Each row below holds a small network's activations on one input, seen along a few directions.
In each table, some parts of the input vary, and every possible input appears once, in random order.
A made-up example of a description, with smaller parts first: one of 6 places along a line, together with either a single point or one of 9 places along a line or (one of 3 separate values, together with one of 5 places around a ring).
Shared parts are said once, and a part with two or three values counts as separate values.

Other details of the inputs shift rows strongly along two fixed directions, in all tables alike. That doesn't count.

Rows:
row 1: | -13 | -16 |  19 | -12 | -10 |  12 |   0 |   4 |   7 | -12 | -15 |  -2 | -19 |
row 2: |   2 |  23 |  20 | -21 |   3 | -10 |   9 | -14 |   2 |   6 | -13 | -25 | -16 |
row 3: |  39 |  51 |   0 |  12 |  10 | -21 |   0 |   5 | -20 |  19 |   0 |  -4 |  11 |
row 4: | -15 | -22 |  11 | -22 |  -8 |  14 |  -3 | -13 |  10 |   7 |  -8 | -10 |  -3 |
row 5: |  10 |   5 | -12 |  24 |  11 | -13 |  -4 |   4 | -14 |  -5 |   9 |   8 |  12 |
row 6: |  22 |   7 |  -9 |  17 |  -2 |  -3 |  -3 |  15 | -13 |   1 |   4 |  14 |   8 |
row 7: |   3 |  24 |  20 | -23 |   3 |  -6 |   9 | -17 |   0 |  12 | -10 | -17 | -18 |
row 8: | -33 | -42 |   6 | -16 | -17 |  33 |  -2 |   6 |  33 | -16 |  -2 |  22 | -11 |
row 9: | -26 | -16 |   9 | -11 |   8 |  10 |   5 | -14 |   8 | -10 |  -4 |  -8 | -15 |
row 10: |  17 |   0 | -18 |  10 |   1 | -11 |  -6 |   3 |  -7 |   8 |   3 | -10 |  27 |
row 11: |  14 |  13 | -22 |  11 |  -2 |  -9 |   4 |   5 |   1 |   6 |  13 |  12 |  15 |
row 12: |  -2 | -27 | -33 |   9 |   2 |  10 |  -3 |  11 |  -1 | -16 |  21 |  17 |  16 |
row 13: |  -4 | -28 | -33 |  11 |   2 |   7 |  -3 |  13 |   1 | -22 |  17 |   9 |  17 |
row 14: | -18 | -14 |  21 | -11 |   4 |  11 |   5 |  -4 |  18 |  -8 | -14 |   2 |  -9 |
row 15: | -20 | -16 |  13 | -14 |  -5 |   8 |  -5 |  -3 |   3 | -14 |  -7 |  -6 | -20 |
row 16: | -12 |  28 |  16 | -14 |   0 |  -3 |   4 | -15 |  -6 |  15 |  -1 | -18 | -26 |
row 17: |  16 |   6 | -15 |  14 |   3 |  -8 |  -8 |   9 | -17 |  -1 |  13 |  10 |   8 |
row 18: | -17 | -17 |  23 |  -4 |  -2 |  11 |   4 |  -2 |   8 |  -9 | -15 |   4 | -17 |
row 19: |  32 |  49 |   1 |  23 |  -1 | -21 |  -1 |   8 | -22 |  22 |   3 |   1 |   0 |
row 20: |  -8 |  27 |  24 | -10 |  -5 |  -6 |  -3 | -11 |  -9 |  15 |  -4 | -12 | -29 |
row 21: |  -6 |  21 |  20 | -15 |  -9 |  -3 |   0 | -20 |  -1 |  28 | -10 | -22 | -10 |
row 22: |  -3 | -38 | -25 |  16 |   4 |   4 |  -4 |   4 |   9 |  -4 |   7 |  11 |  33 |
row 23: |   6 | -25 | -22 |  11 |  -2 |   8 |  -4 |  23 |  11 | -21 |   7 |  19 |  24 |
row 24: |  15 |   6 | -16 |  15 |  13 | -14 |   8 |   1 |   0 |  -1 |   7 |   6 |  21 |
Each input here is: one of 4 places along a line, together with either a single point or one of 5 places around a ring.
Q: The inputs of row 20 and row 5 match in every part but the place on the line of 4. If row 21 is changed in the same way as row 20 into row 5, which row does it become?
A: row 22
Q: Which other rows agree with row 15 in the place on the line of 4? List them by row number.
A: row 1, row 2, row 10, row 13, row 23

Rows:
row 25: |  15 |  28 |   9 |  -7 |  -6 |  -9 |   1 |  -6 |  -7 |  20 |  -4 | -11 |  -4 |
row 26: |  24 |  34 |  -2 |   8 |  15 | -23 |   6 | -10 | -11 |  18 |  -2 | -15 |  15 |
row 27: |  11 | -13 | -25 |  18 |   9 |  -8 |  -2 |   3 |  -6 |  -4 |   9 |   6 |  30 |
row 28: | -32 | -51 | -12 | -11 |  -6 |  20 |  -4 |   0 |  19 | -23 |   6 |   6 |  -1 |
row 29: |  11 | -19 | -28 |  18 |  -5 |  11 |  -7 |  25 |   3 | -10 |  14 |  29 |  25 |
row 30: |  26 |  45 |  -4 |  15 |  12 | -22 |  -2 |   3 | -26 |   8 |   8 |  -6 |   0 |
row 31: |  10 |   7 | -17 |  17 |   3 | -12 |  -4 |   1 | -11 |   6 |   9 |  -2 |  19 |
row 32: |  16 |   8 | -28 |  18 |   4 |  -9 |  -1 |   9 | -15 |  -2 |  19 |   7 |  15 |
row 33: |  -9 |  -3 |  28 | -15 | -11 |  10 |   1 |   2 |   9 |  -3 | -17 |  -1 | -21 |
row 34: | -10 |  19 |  39 | -13 |  -1 |  -1 |   3 | -10 |  -5 |   5 | -20 | -15 | -35 |
row 35: |  26 |  38 |  -5 |  21 |   9 | -19 |  -5 |   6 | -24 |  13 |   7 |   1 |   5 |
row 36: |   0 |  -2 |  -2 |   7 |   1 |   1 |   0 |  10 |  -5 | -17 |   2 |   8 |  -7 |
row 37: | -33 | -53 |  -2 | -20 |   1 |  22 |   2 |  -6 |  21 | -24 |  -1 |   0 |  -5 |
row 38: |  -8 |  23 |  38 | -16 |  -1 |   0 |   8 |  -9 |   3 |   5 | -21 | -12 | -33 |
row 39: |   7 | -21 | -34 |  18 |  -5 |   3 |  -1 |  15 |   5 |  -7 |  19 |  26 |  25 |
row 40: |  -6 |  10 |  12 |  -7 |  -2 |  -1 |   1 | -11 |  -6 |  12 |  -4 | -10 | -15 |
row 41: | -7 | -2 | -4 | -1 |  1 |  2 |  2 | -3 |  9 |  4 |  1 | -3 |  6 |
row 42: | -23 | -14 |  20 | -27 | -11 |  14 |   0 | -12 |  18 |   4 | -14 | -13 | -12 |
row 43: |  -5 | -44 | -17 |  -2 |  -4 |  14 |  -1 |   7 |  19 | -12 |   2 |  11 |  23 |
row 44: | -16 |   9 |  33 | -22 |  -4 |   7 |   3 | -12 |  10 |   6 | -13 |  -7 | -30 |
Q: The inputs of row 37 and row 27 match in every part but one. If row 28 is changed in the same way as row 37 into row 27, which row does it become?
A: row 31
Q: Describe the family of inputs behind these rows.
A: one of 4 places along a line, together with one of 5 places along a line
Q: Change only the place on the line of 4 in row 44. List by row number the other rows that result.
A: row 29, row 30, row 35
Q: A walk changes only the place on the line of 4. It starts at row 36 and steps to row 34. List the rest of the walk in order.
A: row 38, row 33

Rows:
row 45: |  -1 | -56 | -23 |  10 |   0 |   9 |  -7 |  22 |  11 | -35 |   0 |  12 |  27 |
row 46: |  -8 | -41 | -36 |   3 | -14 |  16 |  -7 |  14 |   0 | -19 |  29 |  29 |   6 |
row 47: |   4 |  32 |  32 | -31 |  -4 |  -7 |  20 | -22 |  11 |  23 | -21 | -24 | -22 |
row 48: | -41 | -32 |  25 | -36 |   0 |  29 |   1 |  -9 |  11 | -28 |  -7 |  -1 | -40 |
row 49: |  -6 |  29 |  48 |  -8 |   2 |   0 |  -1 | -16 | -12 |  26 | -20 | -10 | -37 |
row 50: |  14 |  28 | -22 |  29 |  -8 | -21 |  -2 |  10 | -13 |   9 |  18 |   7 |  11 |
row 51: |  15 |  25 |  -2 |  12 |  16 | -16 |  -5 | -17 | -14 |  32 |   1 | -14 |  23 |
row 52: |   4 |  43 |  43 | -23 |  -5 |   4 |   7 |  -6 |   6 |  19 | -20 |  -6 | -36 |
row 53: |  22 |  28 |  -5 |   2 |   4 | -15 | -12 |  -4 | -14 |  24 |  -4 | -28 |  26 |
row 54: | -18 | -42 | -37 |  17 | -11 |   8 |   5 |  11 |  17 | -20 |  18 |  17 |  19 |
row 55: | -39 | -27 |  24 | -35 | -12 |  34 |  -5 |  -4 |   9 | -14 |  -1 |   5 | -48 |
row 56: | -56 | -27 |  17 | -31 |  -7 |  24 |  -2 | -21 |  31 |  -2 |  -7 | -17 | -18 |
row 57: |   4 |  39 |  37 | -28 | -12 |  -4 |  11 | -15 |   9 |  24 | -18 | -12 | -30 |
row 58: |  27 |  17 | -26 |  14 |  23 | -22 |   2 |   3 | -24 | -10 |  16 |  -4 |  12 |
row 59: |  26 |   9 | -18 |  27 |   7 | -21 |   6 |  -5 | -18 |  20 |   6 |   1 |  26 |
row 60: |  36 |  24 | -15 |  15 |  19 | -22 |  12 |  10 |   0 |  -3 |   1 |   7 |  25 |
row 61: | -21 | -36 | -24 |  23 |   0 |  13 |  -3 |  22 |  14 | -36 |  14 |  29 |  13 |
row 62: | -10 | -52 | -22 |  19 | -13 |  15 |  -6 |  10 |   8 |  -7 |  14 |  38 |  18 |
row 63: |  -4 |  19 |  43 | -12 |  20 | -15 |  10 | -29 |  -7 |  13 | -27 | -28 | -25 |
row 64: | -10 | -50 | -15 |  24 |   7 |  16 |  -4 |  15 |   6 | -26 |   6 |  37 |  20 |
row 65: |  32 |  19 |  -8 |  24 |   6 | -15 |  -9 |  21 | -22 |  -7 |  -2 |  -1 |  22 |
row 66: |  -2 | -46 | -18 |  15 | -19 |  25 | -18 |  34 |   7 | -23 |   7 |  29 |  15 |
row 67: |  14 |  32 | -16 |  34 |   0 | -13 |  -6 |  19 | -15 |   4 |  16 |  13 |   5 |
row 68: |  16 |  22 | -21 |  29 |  17 | -28 |   5 |   6 | -10 |  -9 |   9 |  -5 |  17 |
row 69: |  34 |  31 | -10 |  18 |  13 | -13 |   7 |  17 |  -4 |  -3 |   3 |  17 |  20 |
row 70: | -34 | -42 |  30 | -33 | -31 |  28 |  -8 |  -3 |  20 |  -8 | -19 |  -7 | -28 |
row 71: | -32 | -47 |  23 | -35 | -23 |  24 |   2 | -10 |  22 |  -9 | -23 | -19 | -20 |
row 72: |  15 |  34 | -17 |  -5 |  15 | -13 |  -6 | -14 | -21 |  20 |  16 | -20 |  12 |
row 73: |  24 |  39 |  -6 |  -4 |  10 | -12 |   4 |  -6 |   3 |  27 |   2 |  -9 |  24 |
row 74: |  -5 |  26 |  21 | -32 |   1 |  -8 |  11 | -29 | -13 |  16 |  -7 | -35 | -35 |
Q: Describe the family of inputs behind these rows.
A: one of 5 separate values, together with either a single point or one of 5 places around a ring
Q: The inputs of row 66 and row 49 match in every part but the choice among 5 separate values. If row 70 is changed in the same way as row 66 into row 49, which row does it become?
A: row 62
Q: Which other rows agree with row 68 in the choice among 5 separate values? List them by row number.
A: row 50, row 54, row 56, row 61, row 67
Q: Change only the choice among 5 separate values in row 64. List by row number the other rows that result.
A: row 48, row 61, row 65, row 69
